Small tables with named rows and columns. After each table, cells are looked up by row and column.

bemen.csv
,tafid,zevuvi,rom,podur,ket,baturu,nad
sobu,0.58,0.02,-0.04,-0.42,0.19,0.04,-0.25
pebubor,0.20,-0.46,0.67,-0.66,-0.01,0.15,0.31
mal,-0.05,-0.40,-0.47,0.65,-0.76,0.06,-0.45
maduvop,-0.15,0.00,0.08,-1.00,-0.68,0.28,-0.70
mefa,0.43,0.55,0.22,0.06,0.54,0.48,-0.93
vif,0.14,0.07,-0.67,-0.75,-0.61,0.04,0.02
pezegup,-0.17,0.01,-0.88,0.56,0.57,-0.16,0.08
miv,-0.89,0.58,0.39,-0.53,-0.89,0.39,-0.62
botogun,-0.23,-0.58,-0.62,0.38,-0.67,0.20,-0.30
nosev,-0.34,-0.54,-0.70,0.34,0.09,0.03,0.25

vif, tafid: 0.14
nosev, nad: 0.25
maduvop, rom: 0.08
nosev, podur: 0.34
vif, baturu: 0.04
miv, zevuvi: 0.58

Table sil
	mulin	fudaba	rikide	molapur	fir	nakog	dako	pob
paz	0.7	0.5	0.5	0.8	0.5	0.5	0.5	0.4
mur	0.7	0.5	0.4	0.6	0.5	0.6	0.4	0.4
dal	0.6	0.5	0.5	0.4	0.4	0.5	0.7	0.3
gunal	0.5	0.5	0.4	0.6	0.4	0.5	0.6	0.4
pek	0.6	0.5	0.6	0.5	0.4	0.5	0.4	0.4
zop	0.6	0.5	0.6	0.5	0.4	0.4	0.6	0.3
kimot	0.3	0.6	0.5	0.6	0.3	0.5	0.6	0.5
folol	0.5	0.4	0.5	0.4	0.4	0.7	0.4	0.3
nesevid	0.4	0.5	0.7	0.5	0.4	0.6	0.4	0.4
nalu	0.3	0.4	0.6	0.4	0.2	0.4	0.5	0.3
veresa	0.6	0.6	0.6	0.4	0.4	0.5	0.6	0.4
sasu	0.5	0.5	0.6	0.3	0.3	0.7	0.6	0.4
rebok	0.8	0.5	0.6	0.6	0.4	0.5	0.5	0.3
pim	0.5	0.4	0.6	0.5	0.4	0.5	0.4	0.3

fudaba of rebok: 0.5
molapur of gunal: 0.6
fudaba of pek: 0.5
fir of folol: 0.4
dako of nalu: 0.5
rikide of rebok: 0.6
mulin of sasu: 0.5
dako of zop: 0.6
dako of gunal: 0.6
dako of dal: 0.7
rikide of veresa: 0.6
fir of rebok: 0.4
pob of pim: 0.3
nakog of kimot: 0.5
fudaba of pim: 0.4
pob of veresa: 0.4
Which row has the largest rikide? nesevid

perefus
cols = nif, lamudo, bidega, gub, narugon, nusige, lefigu, meposi, subeku
kip: [136, 78, 101, 167, 187, 146, 141, 135, 167]
nizilo: [119, 186, 135, 102, 123, 84, 134, 146, 160]
voba: [200, 109, 99, 101, 78, 82, 8, 99, 172]
rog: [175, 123, 156, 122, 129, 175, 109, 175, 14]

nizilo, gub -> 102
nizilo, bidega -> 135
rog, nif -> 175
voba, bidega -> 99
rog, subeku -> 14
voba, nif -> 200
voba, lefigu -> 8
kip, meposi -> 135
voba, lamudo -> 109
nizilo, meposi -> 146
kip, lefigu -> 141
rog, lefigu -> 109

zan.tsv
	kob	bik	sas	luz	begur
gufire	7033	-5765	555	31	-655
lusunov	2940	-4783	-1843	-760	2581
murofa	8414	-7530	-1040	-5651	1951
savo	2308	-4780	-4058	-1405	-721
sisu	6721	-9026	-2511	-3999	1074
mimemo	-4943	2491	-2168	324	-692
vum	-2567	235	-184	-371	-2512
gebupen	-5790	4492	3400	841	2456

lusunov, kob -> 2940
gebupen, bik -> 4492
gebupen, kob -> -5790
gufire, luz -> 31
sisu, kob -> 6721
murofa, kob -> 8414
gufire, kob -> 7033
savo, bik -> -4780
gebupen, begur -> 2456
sisu, sas -> -2511
vum, sas -> -184
lusunov, sas -> -1843
mimemo, luz -> 324
murofa, sas -> -1040
vum, bik -> 235
gufire, begur -> -655
vum, luz -> -371
gebupen, sas -> 3400
savo, luz -> -1405
sisu, luz -> -3999
Which row has the largest begur? lusunov

ziri.csv
,gogig,pem,pekug,kufida,tes,bevugem,lutol,tevokon
piramog,81,235,122,115,119,113,123,178
vek,67,35,115,108,123,114,124,106
naposab,118,109,117,118,138,114,120,91
gav,126,103,123,124,123,128,128,54
bibe,150,128,110,107,142,133,109,140
mupoza,113,107,125,136,122,127,139,75

gogig of piramog: 81
pem of mupoza: 107
tevokon of mupoza: 75
kufida of naposab: 118
kufida of piramog: 115
tevokon of vek: 106
lutol of bibe: 109
tes of naposab: 138
pem of piramog: 235
kufida of bibe: 107
pekug of naposab: 117
pem of bibe: 128

kanelop =
,riv,fub,fitomo,fale,vunika,ziva
tad,-71.76,7.40,8.91,49.59,34.74,32.04
gegap,-25.55,57.61,52.54,68.81,50.00,16.11
mez,14.07,32.78,58.69,28.09,3.22,-8.42
pif,48.27,-8.73,5.66,44.07,-1.83,54.57
bosoki,38.19,7.11,44.05,13.92,1.58,43.81
salirat,18.08,19.60,-21.94,17.94,13.63,27.64

What is the fitomo of mez in kanelop?
58.69
What is the ziva of pif in kanelop?
54.57
What is the fub of salirat in kanelop?
19.60
What is the fale of pif in kanelop?
44.07
What is the vunika of pif in kanelop?
-1.83
What is the vunika of tad in kanelop?
34.74
What is the riv of mez in kanelop?
14.07
What is the fub of mez in kanelop?
32.78

tuv.tsv
	vadolur	solof
ran	635	240
lif	790	185
bapin	598	269

What is the solof of bapin in tuv?
269
What is the vadolur of ran in tuv?
635
What is the vadolur of bapin in tuv?
598
What is the solof of lif in tuv?
185
What is the solof of ran in tuv?
240
What is the vadolur of lif in tuv?
790

nugafot
         pufanu  gumalu  vigenuk  dunopef  lerili    did    nof  volima
fovedeg   12897   71772    43535    75394   45763  29388  72452   73115
fevo      75160   39414    57415    41969   53417  66944  35794   34841
nugaki    42359   57942    53381    58831   50596  47664  54894   53515
panelan    6525   77009    43359    75653   47845  23236  85970   78873
lunasos   42958   52924    48979    61224   51873  46658  58443   61274
kip       87332   27503    57733    29289   53071  73705  29239   27452
fut       34048   63874    47913    64718   49984  40284  67307   61873
bibo      17870   70909    41225    71521   47456  33041  70946   74105
zok       34429   61861    47448    58921   51454  42937  61562   55715
mul       53415   53016    48544    46207   49426  48910  46895   48877
silosu    15258   74241    40845    73246   47165  25683  76836   72814
gif       48813   50829    49760    54745   49555  45543  54894   55617

mul, nof -> 46895
fut, nof -> 67307
panelan, nof -> 85970
bibo, pufanu -> 17870
fevo, vigenuk -> 57415
mul, volima -> 48877
fut, dunopef -> 64718
kip, vigenuk -> 57733
fovedeg, volima -> 73115
fovedeg, gumalu -> 71772
lunasos, nof -> 58443
mul, pufanu -> 53415

